Each row below holds a small network's activations on one input, seen along a few directions.
Each table varies a few parts of the input and shows all the possible inputs, shuffled.
Descriptions start from the smaller parts, as in this example, which fits no table here: values(2) and (point or line(11) or (line(4) and ring(5))).
Shared parts are said once, and a part with two or three values counts as separate values.

Other details of the inputs shift rows strongly along two fixed directions, in all tables alike. That doesn't count.

A family of inputs:
row 1: -.09 -.30 -.34 -.21 .23 -.15 -.01 .05 -.51 -.03 .12 -.51 .38
row 2: -.18 -.09 -.47 -.15 -.01 -.33 .08 .29 -.47 .01 .09 -.22 .35
row 3: -.07 .04 .09 -.11 -.05 .18 .07 -.03 .21 -.01 .00 .26 -.47
row 4: .09 .38 .36 .35 .15 -.14 -.10 -.32 .11 -.04 -.02 .15 .31
row 5: .07 .40 .45 .41 .11 -.21 -.09 -.27 .07 .00 -.09 .05 .22
row 6: .06 -.07 -.34 -.17 .06 -.22 .17 .28 -.36 -.01 .07 -.43 .44
row 7: -.13 -.26 -.35 -.39 -.17 .15 .16 .33 .02 -.01 .00 .01 -.33
row 8: .11 .24 .12 .12 .16 -.21 .02 -.08 -.10 -.04 .03 -.12 .30
row 9: .09 .19 .13 .28 -.02 -.01 -.06 -.11 .15 .02 .05 .23 .04
row 10: .01 -.03 -.29 -.11 .05 -.26 .18 .34 -.41 .05 -.03 -.52 .38
row 11: -.16 .17 -.06 .14 .08 -.31 -.03 -.05 -.23 .02 .07 .07 .29
row 12: .10 -.10 .12 .04 .22 -.23 -.33 -.10 -.41 .34 .01 .02 .30
row 13: .04 .17 .16 .35 -.09 -.05 -.06 -.05 .11 .09 -.04 .15 .00
row 14: -.13 .19 .25 .05 .02 -.02 -.06 -.25 .19 -.07 -.09 .22 .03
row 15: .12 .26 .00 .20 .16 -.25 .01 .01 -.20 .02 .12 -.05 .24
row 16: -.04 -.05 -.45 -.16 .09 -.27 .14 .28 -.43 .02 .19 -.25 .36
row 17: .15 -.28 -.23 -.40 -.22 .47 .25 .36 .27 .00 .02 .01 -.73
row 18: -.20 .13 .39 .34 .24 -.13 -.33 -.59 -.04 -.03 -.04 .11 .22
row 19: .11 -.32 .33 -.23 -.10 .32 -.35 -.18 .21 .25 -.16 .20 -.24
row 20: .02 .39 .36 .22 .19 -.18 -.09 -.36 .09 -.09 .03 .18 .25
row 21: .00 .10 .37 .11 -.19 .28 -.15 -.37 .62 -.13 -.10 .52 -.20
row 22: .00 .21 .11 .16 .06 -.02 -.06 -.15 .12 -.02 .08 .29 .01
row 23: .03 .39 .24 .30 .19 -.21 -.10 -.27 .00 -.03 .12 .25 .17
row 24: .13 .43 .41 .31 .24 -.14 -.03 -.31 .02 -.03 .01 .07 .21
row 25: .09 .16 .10 .30 -.08 -.01 -.11 -.11 .17 -.01 .02 .26 .07
row 26: .06 .07 -.29 -.02 .14 -.28 .22 .38 -.53 .12 .08 -.46 .18
row 27: -.11 .24 .00 .09 .15 -.32 -.01 -.04 -.25 .00 .08 .03 .19
row 28: -.06 .03 .39 -.16 -.15 .43 .02 -.24 .62 -.10 -.16 .42 -.69
row 29: .01 -.12 .44 .43 -.10 .37 -.28 -.33 .42 .04 -.11 .36 -.50
row 30: -.01 -.10 -.33 -.07 -.06 -.26 .12 .34 -.38 .03 -.05 -.49 .45
row 31: -.02 .32 .17 .37 .07 -.20 -.17 -.29 .04 -.04 .08 .34 .31
row 32: -.03 -.92 -.53 -.66 -.33 .55 .19 .59 -.03 .01 -.10 -.59 -.57
row 33: .00 -.29 -.29 -.11 .20 -.14 -.01 .13 -.52 .00 .10 -.59 .40
row 34: .01 .03 -.27 -.31 .23 -.22 .24 .21 -.43 -.05 .12 -.41 .29
row 35: .07 .16 .04 .17 .03 -.18 -.05 -.08 -.07 -.05 .00 -.06 .43
row 36: -.15 .33 .34 .26 .09 -.22 -.14 -.39 .07 -.05 -.05 .23 .31
row 37: .09 .02 .12 .09 -.18 .19 .03 .08 .29 .04 -.07 .15 -.43
row 38: -.08 -.29 -.44 -.10 .25 -.20 .00 .13 -.58 .02 .19 -.38 .30
row 39: -.16 -.33 -.32 -.46 -.27 .17 .12 .24 .11 -.09 -.10 -.08 -.17
row 40: .08 -.29 .28 .16 -.16 .58 -.21 -.26 .58 -.03 -.05 .43 -.70
row 41: -.01 -.04 .12 -.12 -.15 .25 .01 -.13 .41 -.09 -.04 .25 -.20
row 42: .12 .03 .44 .01 -.22 .48 .06 -.13 .64 -.02 -.21 .27 -.69
row 43: .00 -.27 -.29 -.48 -.13 .24 .19 .26 .13 -.09 -.01 -.10 -.20
row 44: .03 .23 .00 .31 .08 -.27 .00 .07 -.22 .10 .01 -.09 .27
row 45: .03 -.32 -.35 -.16 -.34 .18 .12 .43 .07 .05 -.07 -.10 -.27
row 46: .04 -.18 -.30 -.41 -.05 .22 .24 .31 .00 -.02 .11 -.06 -.41
row 47: -.19 .11 .24 .42 .25 -.19 -.30 -.47 -.15 .02 .03 .19 .15
row 48: .06 -.42 .03 -.33 -.55 .70 .13 .21 .76 -.03 -.24 .18 -.85
row 49: .09 .23 -.04 .23 .14 -.22 .00 .02 -.19 .04 .10 -.02 .29
row 50: -.11 -.59 -.61 -.92 -.28 .29 .37 .63 -.01 -.09 -.06 -.39 -.49
Each input here is: values(2) and (point or (line(4) and (point or line(5)))).
Q: Changing only the values(2) part turns row 23 into row 20. The same change can be made to row 31. Which row results?
A: row 21
Q: Changing only the values(2) part turns row 39 into row 2. The same change can be made to row 48. Which row results?
A: row 13
Q: Change only the line(4) part in row 27. List by row number the other rows that result.
A: row 15, row 23, row 37
Q: Change only the values(2) part in row 4. List by row number the other rows that result.
A: row 49
Q: Change only the values(2) part in row 35. List by row number the other rows that result.
A: row 25

A family of inputs:
row 51: -.07 .03 -.08 .06 -.02 .05 .01 .03 .06 .07 .04 .29 -.23
row 52: -.03 .32 .13 .19 .16 -.19 -.08 -.16 -.07 .10 .06 .32 .14
row 53: .01 -.21 -.38 -.17 -.19 .00 .28 .51 -.20 .00 -.05 -.51 -.08
row 54: -.10 -.11 -.13 .07 -.16 .10 -.07 -.04 .19 -.05 -.02 .25 -.01
row 55: .10 .20 .13 .06 .04 -.16 .10 .07 -.07 .02 -.14 -.27 .25
row 56: -.11 -.11 -.12 .04 -.20 .12 -.06 -.03 .19 -.06 .03 .23 -.05
row 57: .14 -.27 -.35 -.46 .00 .17 .29 .39 -.08 -.09 .02 -.44 -.16
row 58: .06 -.47 .07 .12 .20 -.09 -.51 -.19 -.46 .34 -.02 -.24 .20
row 59: -.08 -.14 .07 -.19 -.03 .15 -.01 -.16 .20 -.12 -.10 -.03 .07
row 60: -.06 .09 .00 -.09 .12 -.22 -.01 -.13 -.18 -.06 .04 -.13 .53
row 61: -.05 .05 -.09 -.10 .02 -.16 -.02 -.05 -.12 -.04 .06 -.02 .44
row 62: .06 .22 .40 .27 -.10 .11 .00 -.17 .31 -.04 -.17 .04 -.15
row 63: -.18 .09 .13 .31 .07 -.12 -.13 -.33 -.02 -.13 .01 .02 .30
row 64: -.11 -.49 -.44 -.51 -.36 .36 .07 .36 .19 -.03 .02 .14 -.63
row 65: .12 .06 -.11 .16 -.09 .07 .07 .13 .10 -.02 .13 .13 -.19
row 66: .17 .26 .00 .01 .22 -.23 .12 .03 -.25 -.03 .13 -.22 .34
row 67: .09 -.23 -.36 -.27 .05 .09 .26 .34 -.19 -.11 .05 -.49 -.10
row 68: -.18 -.02 -.10 .18 .12 -.21 -.04 -.14 -.22 -.11 .01 -.19 .43
row 69: -.17 -.35 -.31 -.29 -.04 .05 .04 .17 -.12 -.09 -.01 -.18 -.19
row 70: .05 .15 -.08 .30 .21 -.21 .07 .01 -.26 -.08 .10 -.26 .24
row 71: .04 .21 .08 .20 .09 -.25 .09 .06 -.21 .00 -.11 -.36 .32
row 72: -.15 -.01 -.02 .06 .17 -.19 -.03 -.18 -.21 -.13 -.03 -.26 .47
row 73: .33 -.22 .39 .50 .17 .16 -.44 -.24 -.14 .26 .00 -.05 .01
row 74: -.13 .04 -.01 .12 .04 .02 .02 -.05 -.03 .03 .09 .14 -.19
row 75: .01 .19 .00 .32 .05 -.28 .08 .12 -.22 .02 -.07 -.30 .29
row 76: -.18 .00 -.13 .08 .09 -.24 -.09 -.05 -.28 -.03 .10 -.04 .16
row 77: .09 .31 .17 .43 -.15 -.13 -.03 .02 .11 .08 -.03 .19 .05
row 78: .11 .14 .35 .21 .00 .28 -.01 -.27 .39 -.14 -.02 .14 -.34
row 79: -.08 .30 .09 .31 .12 -.18 -.08 -.16 -.11 .07 .12 .29 .08
row 80: .18 .19 -.01 -.02 .19 -.15 .12 .06 -.13 -.02 .07 -.16 .24
row 81: .09 .30 .15 .44 -.12 -.14 -.03 .03 .13 .09 -.07 .21 .06
row 82: .21 -.32 -.33 -.54 -.29 .44 .28 .45 .30 -.04 .05 -.03 -.58
row 83: -.11 .07 .01 .00 .26 -.14 .05 -.09 -.27 -.01 .02 -.19 .13
row 84: -.15 -.44 -.42 -.23 -.22 .22 .10 .23 .09 -.09 -.02 -.09 -.17
row 85: .14 -.34 .45 .31 .11 .27 -.44 -.38 -.03 .35 -.09 .19 -.26
row 86: .15 .39 .33 .22 .04 -.20 .02 -.07 .07 .06 -.13 .02 .27
row 87: .12 .02 -.36 -.11 -.11 -.25 .21 .51 -.30 .13 -.01 -.28 .25
row 88: -.11 .13 .20 .29 .04 .10 -.07 -.24 .21 .02 .00 .38 -.28
row 89: .17 -.27 -.31 -.49 -.38 .27 .29 .57 .21 .07 -.13 -.13 -.37
row 90: -.05 .03 .17 -.19 .08 .14 .06 -.12 .09 -.01 .00 .04 -.21
row 91: -.01 -.19 -.42 -.52 .02 -.01 .24 .40 -.24 .09 .07 -.16 -.06
row 92: -.16 .02 .00 -.02 .25 -.28 -.08 -.15 -.33 -.08 .00 -.22 .30
row 93: -.05 .02 .10 -.25 .06 -.05 -.06 -.12 .01 -.03 .01 .08 .04
row 94: .21 -.18 -.32 -.38 -.12 .20 .24 .40 .10 -.02 .06 -.09 -.26
row 95: .28 -.45 .36 .21 -.22 .48 -.36 .07 .24 .33 -.24 -.02 -.43
row 96: .00 .10 .06 -.17 .01 .08 .05 -.02 .09 .06 .06 .24 -.17
row 97: -.05 .08 .22 .02 -.11 .11 -.22 -.24 .37 .00 -.05 .57 -.26
row 98: .06 .06 -.01 .20 .05 .04 .07 .00 .00 -.10 .09 -.12 -.10
row 99: .01 -.06 -.38 .02 -.11 -.22 .24 .48 -.37 .06 .04 -.45 .17
row 100: -.16 -.19 .11 -.08 -.14 .28 -.11 -.17 .32 -.12 -.05 .23 -.49
row 101: -.14 -.34 -.40 -.32 -.01 .13 .22 .32 -.18 -.01 .03 -.26 -.30
row 102: -.04 .02 .19 -.16 .09 .15 .04 -.14 .15 -.01 -.05 .10 -.22
row 103: -.05 .09 -.09 -.03 .09 -.25 -.04 -.07 -.17 -.02 .03 -.02 .55
row 104: .06 -.90 -.25 -.24 -.13 .39 -.32 .14 -.14 .28 -.08 -.37 -.13
row 105: .16 .15 .11 -.04 -.22 .06 .10 .16 .23 .07 -.09 .09 -.11
row 106: -.03 .10 -.01 -.08 -.03 .05 .02 .01 .06 .08 .07 .29 -.20
row 107: -.14 .11 .21 .19 .12 -.08 -.12 -.38 -.01 -.14 -.03 -.05 .33
row 108: -.18 -.22 -.44 -.16 .07 -.23 .04 .23 -.43 -.02 .09 -.26 .16
row 109: .17 .27 .19 .23 -.06 .09 -.04 -.11 .29 -.01 .08 .36 -.17
row 110: .15 .14 .18 -.08 -.17 .08 .12 .11 .23 .04 -.13 -.01 -.10
row 111: .18 .25 .18 .24 -.03 .08 -.04 -.09 .31 .00 .04 .38 -.15
row 112: .10 .36 .34 .21 .04 -.16 .03 -.11 .01 .01 -.11 -.13 .24
row 113: -.10 .01 .05 -.10 .09 -.09 -.02 -.19 -.09 -.11 -.01 -.18 .38
row 114: -.06 -.07 -.06 -.09 -.20 .12 -.06 -.04 .21 -.04 .01 .25 .00
row 115: -.07 .04 .00 -.10 -.06 -.05 -.13 -.06 .05 .01 .04 .29 -.06
row 116: -.01 -.13 .12 -.34 -.23 .33 -.08 -.08 .47 -.04 -.05 .44 -.50
row 117: .03 .19 -.08 .35 .01 -.32 .09 .19 -.24 .06 -.02 -.22 .30
row 118: -.03 .06 .38 -.11 -.02 .15 -.17 -.33 .40 -.05 -.10 .42 -.22
row 119: -.13 .01 .38 .02 -.01 .20 -.18 -.40 .34 -.13 -.09 .26 -.32
row 120: -.02 .15 .02 -.14 .24 -.19 .08 -.02 -.23 .07 .04 -.06 .21
row 121: .13 .23 .05 .06 .25 -.19 .09 -.04 -.24 -.07 .10 -.30 .31
row 122: -.06 -.08 -.11 -.09 -.15 .07 -.05 -.02 .17 -.03 -.02 .23 .06
row 123: -.01 -.09 .14 -.26 -.16 .25 -.11 -.11 .43 -.03 -.08 .44 -.39
row 124: .12 .31 .06 .46 .10 -.17 -.05 -.08 .00 .00 .11 .20 .13
row 125: -.09 -.01 .18 -.20 .06 .02 -.09 -.21 .06 -.08 -.03 .03 -.05
row 126: -.12 .15 .03 .04 .28 -.21 .05 -.12 -.36 -.01 .07 -.23 .21
row 127: -.09 .16 .28 .01 .22 -.19 -.16 -.34 -.05 -.06 -.04 .05 .24
row 128: -.04 -.09 .07 -.20 -.07 .14 -.02 -.13 .25 -.08 -.08 .11 .07
row 129: -.03 .23 .05 -.09 .27 -.25 .07 -.06 -.31 .06 .09 -.09 .29
row 130: -.12 -.31 -.45 -.31 -.12 .01 .02 .30 -.12 .00 .04 .01 -.17
row 131: -.14 -.04 .19 .24 -.18 .24 -.14 -.32 .43 -.12 -.03 .37 -.20
row 132: .12 -.12 -.43 -.30 -.27 -.05 .27 .61 -.17 .11 -.01 -.28 -.02
row 133: .07 .10 -.15 .29 .13 -.16 .08 .10 -.19 -.04 .13 -.14 .13
row 134: -.12 .08 .27 .18 .01 .20 -.05 -.27 .25 -.04 -.01 .28 -.39
row 135: .06 .17 -.14 .32 .15 -.24 .08 .08 -.29 -.04 .19 -.19 .23
Q: Changing only one part turns row 86 into row 120. The same change can be made to row 117. Which row results?
A: row 88
Q: Changing only one part turns row 116 into row 82. The same change can be made to row 115. Which row results?
A: row 109
Q: Changing only one part turns row 84 into row 133. The same change can be made to row 103. Which row results?
A: row 94
Q: What is each input in this table made of?
A: line(5) and (point or (values(2) and ring(8)))
Q: Change only the values(2) part in row 51. List by row number the other rows that result.
A: row 79
Q: A walk changes only the ring(8) part. It starts at row 99 and steps to row 77. List the rest of the walk in order.
A: row 132, row 105, row 110, row 112, row 62, row 53
Q: Change only the values(2) part in row 63. List by row number the other rows that result.
A: row 68
Q: Change only the line(5) part in row 111. List by row number the other rows that result.
A: row 52, row 87, row 97, row 122
